A small network was shown many inputs. Here are its activations along a few directions, one row for each input.
Each table varies a few parts of the input and shows all the possible inputs, shuffled.
Descriptions start from the smaller parts, as in this example, which fits no table here: one of 2 separate values, together with either a single point or one of 9 places along a line or (one of 4 places along a line, together with one of 5 places around a ring).
Shared parts are said once, and a part with two or three values counts as separate values.
(in the rows, 128 means zero)

Other details of the inputs shift rows strongly along two fixed directions, in all tables alike. That doesn't count.

A family of inputs:
r1: [160 105 150 126 115 121 107 157 122 106  92 114]
r2: [132 117  57 116 101 168 171 131 142 143 127 109]
r3: [131 123 113  99 145 162 191 132 140 136 140 150]
r4: [ 96 180 164 128 136 117  94  97 133 111 144 166]
r5: [129 120 120 136 114 142  65 137 124 127 121 139]
r6: [119 147 184 124 106 103  41 130 119 103 107 153]
r7: [159  66  90 148 140 134 111 151  90 126  86  92]
r8: [188  79 141 156 122 110 144 151 114 130  86  60]
r9: [146 116 128 132 152 141 134 122 113 123 112 126]
r10: [125 119  90 124 139 147 142 131 127 167 157 132]
r11: [110 141 113 130 127 139 100 125 130 127 146 156]
r12: [137  86  91 142 145 131 129 133  98 128 106 103]
r13: [ 84 185  93 108  81 148 137 106 168 164 183 146]
r14: [122 134 127 131 156 117 153 115 123 147 138 119]
r15: [157 114 122 132 138 137 222 122 145 148 138  97]
r16: [117  90  69 128 161 143 183 115 110 135 129 109]
r17: [140 139 138 127 138 137 158 125 142 149 148 124]
r18: [156  65  72 112 127 162 136 169 116 141 103 114]
r19: [121 128 100 121 125 152 114 130 137 166 156 139]
r20: [105 172 136 114 147 156 162 100 150 129 167 173]
r21: [132 149 116 124 148 147 233 115 159 120 157 131]
r22: [155 111 122 131 148 154 164 133 127 124 121 122]
r23: [ 99 171 132 114 155 134 160  99 143 155 176 157]
r24: [143 149 195 154  98  87  54 130 129 119 116 109]
r25: [ 85 131 140 126 104  98  63 121 116 106 124 144]
r26: [183  84 119 144 142 137 171 147 119 111  91  83]
r27: [102 118 117 140 134 109 104 110 111 151 140 117]
r28: [113 130  57  90  86 165 180 139 155 144 142 130]
r29: [144 134 197 144  81  81  52 148 130  83  89 115]
r30: [161  95 143 142 139 123  99 131 101 147 100  99]
r31: [131 152 190 131  91  97  68 139 138  89 110 137]
r32: [ 98 201 176 131 112 113 149  93 171  99 164 163]
r33: [ 94 167 137  99 140 134 150 115 144 118 156 175]
r34: [164  99 143 141 130 129 105 135 110 148 108 100]
r35: [132 116 102 128 173 136 193 120 118 125 123 117]
r36: [ 96 160 138 107 139 115 143 122 137 113 140 159]
r37: [ 98 139 143 146 115  99  52 116 114 141 140 130]
r38: [141 138 138 131 138 140 150 126 139 114 130 132]
r39: [150 124 174 134  92  99 114 140 136  91  95 113]
r40: [157  78 125 136 137 101 128 156  96 105  63  86]
r41: [130 127 157 155 137  89  91 121 105  98  85 106]
r42: [ 69 178 129 107 113 128 103 120 147 122 175 193]
r43: [143  88 103 145 132 124 103 142 101 155 118 100]
r44: [178  81 122 139 144 144 152 145 113 153 110  88]
r45: [105 135  92 102 127 154 145 137 141 138 162 169]
r46: [ 80 149 109 107 127 130 131 123 136 126 160 168]
r47: [102 164 145 136 146  99 138 105 134 142 150 132]
r48: [127 146 184 125 100 111  56 137 130  99 113 150]
Each input here is: one of 3 separate values, together with either a single point or one of 5 places along a line or one of 10 places along a line.
Question: Changing only the choice among 3 separate values turns r16 into r27. The same change can be made to r35. Which row results?
Answer: r14
Question: Changing only the choice among 3 separate values turns r43 into r7. The same change can be made to r15. Which row results?
Answer: r32
Question: Change only the place on the line of 5 in r18. List by row number the other rows that result.
Answer: r25, r42, r45, r46
Question: Change only the choice among 3 separate values in r44. List by row number the other rows that result.
Answer: r22, r48
Question: Change only the choice among 3 separate values in r30. List by row number the other rows that result.
Answer: r6, r9

A family of inputs:
r49: [ 92 149 108 117 130 137 130 119 140 131 153 158]
r50: [121 115 164 155 143  86  71 114  98 118 108 108]
r51: [140 113 114 155 114 129  79 119 114 164 123  94]
r52: [110 147 143 119 110 128  92 124 138 119 130 155]
r53: [104 155 168 142 142  98  82 109 117 125 134 142]
r54: [125 117 119 130 120 129  93 138 116 115 119 133]
r55: [146 127 155 133 146 129 105 128 121 123 118 139]
r56: [147 104 116 130 130 132 165 136 125 132 114 105]
r57: [114 117  73 114 148 148 177 128 129 138 146 136]
r58: [151 120 122 126 135 144 175 134 141 122 123 115]
r59: [147 117 151 141 149 122 106 128 105 123 112 122]
r60: [135 104 112 131 123 126 118 143 113 131 103 114]
r61: [144 115 142 122 114 127 105 140 125 120 104 118]
r62: [145 103 113 123 131 133 147 142 119 134 108 107]
r63: [101 150 114 118 125 126 135 118 136 130 146 148]
r64: [143 102 125 134 116 127 100 145 109 120 100 115]
r65: [162  90 113 124 131 144 175 141 127 128 110 104]
r66: [122 147 101 117 152 146 226 114 157 139 160 131]
r67: [131 118 105 114 135 132 166 132 128 135 130 117]
r68: [140 123 116 130 139 136 182 129 138 131 128 112]
r69: [106 172 169 129 104 114 100 115 145 112 150 156]
r70: [108 180 158 127 120 124 133 113 154 114 157 154]
r71: [134 106 118 129 120 135  94 140 117 117 106 125]
r72: [ 90 183 134 114 125 124 169 100 159 131 179 164]
r73: [108 165 157 120 109 119  97 123 139 117 144 153]
r74: [161  92 118 132 117 132 104 157 120 159 121 104]
Question: What do these inputs look like to the network?
Answer: either one of 2 separate values or (one of 4 places along a line, together with either a single point or one of 5 places along a line)
Question: Change only the place on the line of 4 in r73. List by row number the other rows that result.
Answer: r61, r62, r67

A family of inputs:
r75: [154 110 131 144 135 140 102 130 109 121  93 111]
r76: [138  76  70 103 158 164 187 143 118 163 133 116]
r77: [ 74 171 124 101 124 132 120 119 131 129 180 197]
r78: [169  91 133 164 109 122  43 148 106 143  92 101]
r79: [134 122 135 124 134 110 122 137 123 106 103 126]
r80: [156  75 134 139 112 115  50 150  97 144  86  97]
r81: [ 72 187 118 137 128 125 112  84 145 138 189 154]
r82: [147  97  89 134 142 160 138 136 126 152 132 118]
r83: [ 87 181 143 109 131 132 129  94 144 144 162 165]
r84: [153 104  74 127 166 176 207 120 126 148 128 109]
r85: [114 110  89 135 132 116 161 135 118 133 114 102]
r86: [135 141 142 130 120 131 170 123 150 124 148 129]
r87: [145 128 150 156 119 118  65 113 108 118 104 106]
r88: [121 136 130 122 144 124 157 109 126 148 147 130]
r89: [160  97  70 117 124 169 211 148 146 167 141 116]
r90: [100 183 172 115  98 128  96 113 156 101 140 167]
r91: [157 111 134 131 151 122 180 150 132 135 125 105]
r92: [ 81 174 148 107 145 119 135 101 142 119 161 183]
r93: [115 133 113 134 115 105 110 122 122 138 131  97]
r94: [ 88 177 150 101 138 137 130 103 142 131 158 177]
r95: [157  99 188 153 125  85  58 145  96 122  92  96]
r96: [ 90 183 163 135 132 115  83 101 141  95 149 179]
r97: [100 171 130 111  98 142 126 119 170 136 172 165]
r98: [147 120 106 120 133 142 164 129 125 142 111 104]
r99: [104 188 163 120 133 116 150 117 157 130 175 157]
r100: [144 100 115 123 164 138 197 127 120 154 141 113]
r101: [ 54 177 147 135 116  92  88 101 130 126 154 163]
r102: [106 157 155 120 157 125 172 116 145 145 174 157]
r103: [143 101 134 130  90 125  74 151 126 115 101 109]
r104: [165 104 186 173 130  94  51 146 107 107  92  96]
r105: [131 140 137 143 149 136 150 113 138 132 155 136]
r106: [ 79 181 126 124  98 116 128  97 159 129 179 144]
r107: [136  97 157 139 133  86  77 132  96 105  78 114]
r108: [137 113 137 130 120 111 136 133 132  95 101 122]
r109: [ 94 183 142 121 146 140 132 102 149 111 165 181]
r110: [126 130 124 117 128 131 166 128 144 102 126 143]
r111: [145  64 114 129 130 123  87 158  94 134  91 105]
r112: [132 106 131 127 105 110  61 157 114 118  99 115]
r113: [143  87  59 106 145 158 198 161 115 136 128 125]
r114: [172  95 163 154 114  94  82 151 102 118  82  79]
r115: [ 78 157 105 125 115 123 170 112 154 121 159 147]
r116: [152 111  94 138 160 153 190 115 126 144 139 108]
r117: [161 114 177 150 106 105  98 147 125 107 102 101]
r118: [157  97 115 135 152 153 133 136 111 122  95 108]
r119: [160 100  99 136 178 158 219 133 130 145 145 110]
r120: [120 137 117 117 127 137 128 123 136 172 158 152]
r121: [ 97 157 131 101 154 139 161 111 138 130 156 171]
r122: [ 94 149 107 101 114 150 156 131 162 124 168 165]
r123: [143  88  65 103 146 162 195 152 130 155 129 108]
r124: [ 97 194 167 115 107 118  87 109 146 118 141 164]
r125: [103 186 162 122  91 124 101 103 157 115 145 155]
r126: [170  93 150 137 115 115  70 155  98 109  56  89]
r127: [ 65 177 127 119 126 110 117  89 138 150 183 152]
r128: [176  88 128 144 102 127 123 140 110 119  79  75]
r129: [ 94 181 149 116  97 119  72 119 154 138 159 162]
r130: [145  81  63 121 160 175 183 142 125 151 135 113]
r131: [146  86 135 154 111 116  27 152  98 109  87 109]
r132: [145 108 158 134 119 112  64 133  98 123  79 112]
r133: [114 176 189 135 108 106 116 125 161 109 156 154]
r134: [139 135 133 129 118 123 126 122 122 131 115 105]
r135: [111 170 181 126 106  97  55 127 131  96 115 150]
r136: [146  86  88 137 137 150 126 152 100 119 115 129]
r137: [139 106 108 138 163 133 164 123 117 113 112 123]
r138: [159  97  90 112 135 171 215 138 136 133 110 110]
r139: [178  89 149 154  96 107  93 142 109 110  76  74]
r140: [ 98 153 103 102 110 149 161 133 149 115 171 178]
r141: [157 104  89 122 150 144 215 131 125 152 125  93]
r142: [116 161 182 129  93 107  69 127 141  87 115 151]
r143: [119 106 112 164 129 110  97 128 102 117 103 104]
r144: [150 124 141 141  93 107  55 147 121 144 108 114]
r145: [144  98  79 109 169 138 232 137 128 128 117 114]
r146: [141 104  96 116 156 150 192 116 113 156 129 107]
Question: What do these inputs look like to the network?
Answer: one of 4 places along a line, together with either one of 2 separate values or one of 5 places along a line or one of 11 places along a line
Question: Changing only the place on the line of 4 turns r104 into r91. The same change can be made to r82. Which row results?
Answer: r129
Question: Changing only the place on the line of 4 turns r139 into r141. The same change can be made to r106. Which row results?
Answer: r93
Question: Change only the choice among 2 separate values in r127. List by row number the other rows that result.
Answer: r101
Question: Change only the choice among 2 separate values in r115. List by row number the other rows that result.
Answer: r106
Question: Change only the place on the line of 11 in r104. List by row number the other rows that result.
Answer: r75, r84, r87, r96, r105, r109, r116, r118, r119, r137
Question: Change only the place on the line of 4 in r123. List by row number the other rows that result.
Answer: r76, r103, r130
